Here are a small network's activations along a few directions, averaged over the inputs that share one value of a field.
Related values have similar rows: they may be neighbours, one step apart, or belong to one group.
(in the rows, 500 means zero)
Random noise pushes rows far along 20 fixed directions. That doesn't count. These rows show it; they differ only by the noise:
315,295,481,519,423,688,261,596,464,489,522,493,549,703,584,525,440,404,556,630,224,546,440,436,462,549,528,472,550,444,481
532,403,594,572,350,495,207,666,701,613,229,475,797,540,515,469,520,619,467,594,594,166,776,556,560,374,538,273,435,549,561
583,376,741,622,755,773,445,437,497,279,646,454,404,616,631,442,384,458,454,548,666,372,547,419,496,411,253,628,341,285,448
201,501,616,603,486,682,415,433,491,392,354,637,609,671,706,629,474,498,466,635,555,658,325,643,254,570,412,554,621,609,353
301,380,229,475,565,620,425,678,500,515,517,385,309,355,789,455,648,584,530,460,600,469,406,333,324,545,666,610,498,510,501
624,498,439,312,527,437,790,582,548,667,349,360,526,506,626,329,665,674,423,308,722,539,367,306,444,429,402,548,354,566,399
468,600,376,473,374,511,893,529,480,572,297,502,328,703,216,608,555,570,613,367,424,513,256,547,342,407,230,656,580,357,691
470,670,605,384,646,343,645,650,610,466,458,569,513,299,509,594,310,575,398,360,520,717,371,471,652,538,411,458,373,543,656
585,414,657,510,612,521,443,453,446,417,414,617,419,811,366,421,369,731,485,569,653,483,498,343,283,497,386,353,296,412,363
469,366,638,492,579,606,127,537,382,379,572,511,453,457,584,573,268,349,636,439,267,478,385,317,594,554,450,641,585,580,602
287,193,485,480,701,376,751,458,708,391,426,518,341,442,649,246,470,407,313,474,527,640,421,335,400,550,725,301,319,476,469
375,569,463,605,550,682,534,443,503,362,677,592,474,483,468,707,483,621,475,363,494,483,425,613,698,395,282,428,312,505,428
425,559,320,481,500,336,626,556,431,521,670,675,579,475,410,605,411,401,494,477,625,672,589,622,456,610,751,393,553,709,340
624,570,587,443,385,381,665,467,579,522,351,639,674,643,542,724,490,625,507,465,536,567,461,486,429,653,279,442,353,670,312
475,605,515,572,629,678,288,471,334,458,649,353,585,491,755,691,408,471,579,552,342,589,447,523,486,522,475,719,557,479,467
515,348,639,558,512,635,99,630,540,592,421,387,681,503,632,394,549,533,427,523,556,349,825,506,559,447,659,380,666,839,317
551,547,435,388,504,393,525,391,460,408,469,748,250,531,278,612,210,578,746,315,589,509,363,437,474,537,438,637,481,706,504
718,375,586,535,658,676,287,732,417,269,520,554,464,786,389,561,423,409,613,723,664,246,480,599,265,655,295,304,589,433,399
510,402,500,588,542,376,449,536,629,316,489,715,439,320,545,527,387,445,482,525,609,344,628,436,502,509,436,495,365,524,703
638,362,525,508,319,458,445,380,702,535,436,567,639,497,615,450,425,448,527,538,300,396,752,473,720,389,384,590,383,644,570
325,412,507,511,430,606,520,740,664,556,430,525,581,583,516,480,505,516,424,595,539,483,493,672,473,514,600,237,499,456,451
482,546,347,571,349,497,567,158,692,554,457,382,281,429,189,429,538,451,664,452,563,187,623,753,738,308,812,458,531,297,585


B, 11 values:
b11: 363,537,601,501,578,462,400,411,523,491,417,486,796,564,535,387,364,349,437,637,597,615,490,681,541,411,645,423,578,522,471
b5: 549,645,496,549,568,504,445,378,389,200,504,697,452,690,211,808,534,395,570,551,761,456,499,541,414,663,179,565,621,544,434
b10: 520,463,601,631,531,601,479,295,410,511,517,360,493,538,524,525,504,476,557,352,462,386,515,521,499,391,529,618,579,552,373
b3: 573,506,508,455,557,532,177,657,505,335,641,548,640,357,761,519,507,233,492,840,452,548,566,631,541,744,500,464,673,609,536
b4: 631,445,748,553,527,433,369,364,569,298,466,625,616,454,617,556,490,322,474,645,603,381,613,438,493,671,319,573,467,515,464
b7: 528,571,376,452,615,476,636,362,448,467,617,372,480,444,499,420,580,360,507,560,399,613,396,644,545,503,566,475,563,464,476
b2: 434,414,612,480,669,453,523,384,705,307,516,669,353,551,383,412,235,522,508,565,790,461,568,599,505,552,674,326,356,421,346
b1: 366,614,538,364,655,524,492,346,740,400,358,497,416,431,531,493,477,656,436,459,652,677,598,503,709,508,398,635,478,669,408
b9: 474,322,494,672,586,451,418,505,450,444,375,451,720,651,457,597,581,586,426,523,164,405,682,421,427,430,317,287,382,611,518
b8: 479,530,729,481,391,312,622,167,648,562,322,405,678,354,471,549,597,362,412,305,243,559,466,578,796,544,556,433,601,723,385
b6: 962,505,518,506,602,402,235,545,310,439,680,473,323,336,549,420,408,571,632,593,354,299,592,380,423,570,479,541,482,470,619
The values of B form a ring.
List every value one step from b9, in the order listed.
> b4, b7
List every value one step from b11, in the order listed.
> b5, b3
List every value one step from b8, in the order listed.
> b2, b1

Y, 11 values:
y8: 296,581,432,626,727,597,572,524,517,454,369,251,463,455,527,528,533,557,457,467,499,437,308,721,384,353,605,437,571,297,603
y6: 533,356,435,384,502,702,632,635,666,519,344,290,558,700,672,594,426,393,697,393,504,344,354,448,516,456,265,770,484,425,486
y2: 536,514,324,438,310,245,277,552,387,446,670,872,630,109,721,437,415,321,566,584,582,498,439,388,540,539,533,639,420,649,796
y5: 633,410,298,364,645,445,779,680,413,678,388,116,649,620,640,434,555,323,615,457,250,529,285,549,283,497,584,502,636,556,492
y4: 227,494,395,544,627,502,579,703,472,557,533,517,477,437,553,440,415,701,448,470,636,516,326,555,296,424,739,306,327,322,493
y11: 395,646,763,542,659,592,483,252,442,544,297,364,495,612,610,283,408,545,418,620,660,722,334,683,267,409,721,532,716,489,385
y7: 483,286,416,571,730,280,318,187,646,296,186,414,534,754,319,444,393,489,521,686,220,459,735,518,421,512,682,207,496,596,470
y9: 828,644,451,340,591,308,360,358,598,407,446,455,678,617,289,543,337,422,627,687,615,391,605,601,721,558,517,304,365,409,484
y10: 595,418,735,681,496,684,602,454,335,505,471,392,430,872,429,359,630,366,388,808,194,646,668,462,194,471,225,738,769,201,626
y3: 689,432,349,397,433,363,388,625,410,497,494,569,321,421,298,494,554,463,594,303,645,331,639,159,557,524,432,686,596,673,628
y1: 433,567,356,394,677,537,454,692,535,293,562,708,327,322,733,466,476,612,518,676,847,562,293,593,274,685,443,464,424,554,478
The values of Y form a ring.
List every value one step from y6, in the order listed.
> y8, y3
List every value one step from y9, in the order listed.
> y2, y11
List every value one step from y10, in the order listed.
> y4, y1
